These are the activations of a small neural network, seen along a few directions. Each row is one input.
In each table, some parts of the input vary, and every possible input appears once, in random order.
A made-up example of a description, with smaller parts first: ring(5) and (point or (values(2) and line(4)) or ring(11)).
Shared parts are said once, and a part with two or three values counts as separate values.
(in the rows, 128 means zero)

Other details of the inputs vary at random and push rows far along two fixed directions, the same in every table; ignore that.

Table:
x1: [ 96 110 133  72 158  92 185 181  20 116  68 118]
x2: [200 109 131 127 134 126 189  94 159 107 182 104]
x3: [161  96 121  81 103 158 180  92 155 163 153 119]
x4: [ 93 185 108 188 117 124  39 168 166 140  74 208]
x5: [181 100 161 138 131 150 155 116 158 132 181  75]
x6: [134 132 145 124 116  86 183 156   5  58  61 104]
x7: [123 209  96 159 117 139  31 168 146  85  95 206]
x8: [ 95 107 148  97 107  93 172 162  19 122  39 108]
x9: [136  82 100  83  93 152 170  90 154 147 171 106]
x10: [ 46 165  86 142 105  82  59 188  81  94  39 190]
x11: [140 102 157  82 121 155 163  52 126 131 197 139]
x12: [ 98 184  85 150 179 104  55 184 175 134 107 222]
x13: [ 75 160  73 147 137  80  42 169 192 117 104 211]
x14: [101  92 166 122 176  74 156 177  41 114  57  76]
x15: [200 121 118 108 113 152 191  87 141  99 175 115]
x16: [154 183 116 188 115 174  47 137 198 119 152 170]
x17: [195 108 150 162 129 136 179 100 155 115 179  88]
x18: [157 112 118 117 114 195 173  99 119 172 164 106]
x19: [ 98  89 156  86 149  48 180 175  55 123  55 109]
x20: [179 123 127 103 104 175 136  86 119 154 166  76]
x21: [168  88 127 101 157 149 163  96 162 155 165  92]
x22: [ 54 100 158 122 136  54 176 171  63 111  64  68]
x23: [186 100 143 103 136 141 165 111 162 125 184  92]
x24: [132  68 132 138 109 136 159 102 169 163 174  80]
x25: [119 114 112 112  75 174 175  76 148 150 156  82]
x26: [129 165 103 183 160 155  67 148 213 168 157 185]
x27: [193 118 145 170 103 165 175  92 132 114 169  88]
x28: [129  79 127 146  83 165 155  95 146 162 165  80]
x29: [ 96 180  64 124 105 150  80 111 227 131 146 188]
x30: [143 172  72 124 145 170  61 117 206 134 139 197]
x31: [102 111 140  99 139 109 158 158   8 105  44  92]
x32: [112 180 122 154 110 169  49  75 170 126 169 221]
x33: [112 119 169 121 139  85 133 173  11 114  64  61]
x34: [115 106 133 144  86 168 169  87 157 158 159  67]
x35: [136 170  99 187 136 183  46 122 197 149 132 170]
x36: [177 103 153 127 141 140 135 105 151 163 179  60]
x37: [118 121 142  58 148  72 148 168  19  99  71  88]
x38: [186 113 130  84 115 166 166 103 144 117 177 102]
x39: [ 96 168  78 143 127 124  78 119 245 138 152 178]
x40: [181 104 134  92 146 131 144  99 155 155 182  77]
x41: [135  89 189 136 137 139 152  65 140 147 200 112]
x42: [ 45 177 164 172 144  79  46 162  62  85  67 207]
x43: [ 93  88 174 121 143  57 171 181  52 131  52  93]
x44: [ 92 194  99 194 148 143  41 182 149 141  94 206]
x45: [ 52 167 151 128 175  40  60 164  88  78  80 222]
Description of these inputs: ring(5) and (point or line(8)).
The inputs of x24 and x10 match in every part but the ring(5) part. If x17 is changed in the same way as x24 into x10, which row does it become?
> x6
Start at x32 and move only the ring(5) part, one step at a time. The first step leads to x11. Which rows follow, in order?
> x45, x41, x42
Which other rows agree with x1 in the ring(5) part? List them by row number.
> x3, x9, x11, x15, x29, x30, x37, x38

Table:
x46: [121 170 117 131 144  99  90 167 102  87  86 172]
x47: [117 157  97 146 118 154  79 110 207 151 153 180]
x48: [ 89  91 148  96 139  80 177 157  57 122  82  83]
x49: [122 106 165 113 135  88 173 149  34  91  88  89]
x50: [123 107 170 111 141  89 173 151  34  98  88  90]
x51: [133 101 126 118 106 159 160 102 134 159 145  93]
x52: [180 102 146 129 113 173 171  91 125 143 168  77]
x53: [117 156  93 149 112 153  78 107 206 144 153 178]
x54: [ 74 149 115 129 139  95  88 162 113 120  83 172]
x55: [ 75 154 111 136 126 100  89 165 113 116  79 164]
x56: [145  79 133 108 117 148 182  96 153 164 167  81]
x57: [110 163 131 146 151  98  83 165 100  96  91 170]
x58: [180  97 152 118 126 155 170  91 132 141 177  80]
x59: [116 160 128 151 153  88  88 176 113  97  87 162]
x60: [156 168 108 163 139 150  74 121 202 128 161 169]
x61: [133  95 132 107 119 142 158 102 142 157 155  96]
x62: [176 101 148 125 112 166 173  91 127 137 175  81]
x63: [137 149  85 125 113 166  97 100 210 151 166 169]
What is each input in this table made of?
> values(2) and (point or line(8))
Change only the line(8) part in x59. List by row number the other rows that result.
> x49, x50, x52, x57, x58, x60, x62

Table:
x64: [115 162 108 128 129 120  86 159 112 114  86 175]
x65: [201  94 132 106  89 221 176  27 181 166 240  75]
x66: [127 155  85 132 139 149  91 115 208 145 159 168]
x67: [ 88 141 118 119 147  84  92 157 141 120 102 180]
x68: [ 83 169 123 139 135  89 101 176  62  79  54 181]
x69: [115  74 150  98 140 113 202 128  86 148 126  51]
x70: [130  87 165 108 115 132 182 107  55 129 128  53]
x71: [160 171 151 164 182  78  82 181 106  71 103 158]
x72: [162 166  97 184 101 210  82  79 243 157 199 179]
x73: [126  78 164 101 122 115 195 144  33 134  90  59]
x74: [142 157  89 140 109 148  86 111 202 132 154 168]
x75: [142  74 151 108 104 131 200 111 105 140 139  52]
x76: [ 73 136 129 138 151  74  88 168 130 128  85 165]
What is each input in this table made of?
> point or (values(2) and line(6))
Change only the line(6) part in x67. List by row number the other rows that result.
> x64, x65, x66, x68, x74

Table:
x77: [161  97 138 102 123 145 167 102 164 151 183 101]
x78: [ 90 159 108 154 123 133  70 127 193 152 126 175]
x79: [147 104 172  95 134 108 189 135  50  93 122  75]
x80: [173 107 133 125 113 175 158  99 140 152 169  91]
x81: [182 115 142 133 120 166 170  88 148 128 169  94]
x82: [132 159  95 144 132 116  69 139 195 131 133 176]
x83: [ 91 179 130 138 153  48  77 205  47  53  30 165]
x84: [125 112 157 101 142  67 173 167  15  93  69  85]
x85: [179 113 137 131 123 163 173  92 146 146 169  99]
x86: [140 174 106 162 123 155  62 137 172 111 129 171]
x87: [120 109  79  50  58 192 184  58 133 150 155 133]
x88: [183 106 142 116 129 157 160  82 137 139 182 110]
x89: [146  93 129 115 113 162 155  92 155 170 165  88]
x90: [105 156 111 157 115 135  67 133 189 150 123 179]
x91: [124 159 100 154 136 125  82 140 199 135 126 182]
x92: [133 171 107 145 144 136  74 142 180 119 148 189]
x93: [109  82 153  97 144  92 205 135  80 130 104  71]
x94: [ 87  96 171 112 132  84 172 164  18 114  60  90]
x95: [ 86 156  94 163 121 132  72 131 190 143 135 172]
x96: [ 39 151 122 147 137  47  81 213  59  93  26 167]
x97: [ 94 162  94 146 135 137  65 128 189 150 128 168]
x98: [127 152 105 139 142 119  68 130 190 128 139 193]
x99: [132 167 102 163 144 139  82 138 185 125 130 185]
x100: [125  95 172 114 114 118 186 128  45 133 102  73]
x101: [109 166 102 133 145 121  77 138 198 131 147 181]
x102: [163 111 153 136  98 175 155  81 139 143 166  91]
x103: [121 173 102 177 114 148  68 132 164 131 135 177]
x104: [153  96 124 106 126 137 165  91 169 154 176  88]
x105: [154  87 128 114 112 160 159 104 163 162 166  90]
x106: [147  95 131 140 107 170 163  92 142 154 176  94]
x107: [167 115 139 128 111 179 151  82 135 141 168  85]
x108: [150  93 171  98 139 105 184 121  46  91 118  82]
x109: [128  80 154 102 133 119 188 145  55 124 105  70]
x110: [ 55 165 125 139 158  66  75 208  44  90  23 167]
x111: [117 116 168  94 148  73 177 173  14  91  80  94]
x112: [177 102 129 118 125 153 163  94 151 143 177  95]
x113: [123 174 107 180 111 151  65 128 165 112 135 173]
x114: [173  94 139 113 136 155 162  85 145 140 183 112]
x115: [113  74 158  81 150  85 191 125  70 122 118  82]
x116: [ 66 177 127 141 151  67  73 205  36  89  22 165]
x117: [102 155  93 145 134 135  70 140 196 142 129 170]
What is each input in this table made of?
> point or (line(5) and line(8))
Change only the line(5) part in x112. List by row number the other rows that result.
> x82, x83, x84, x104
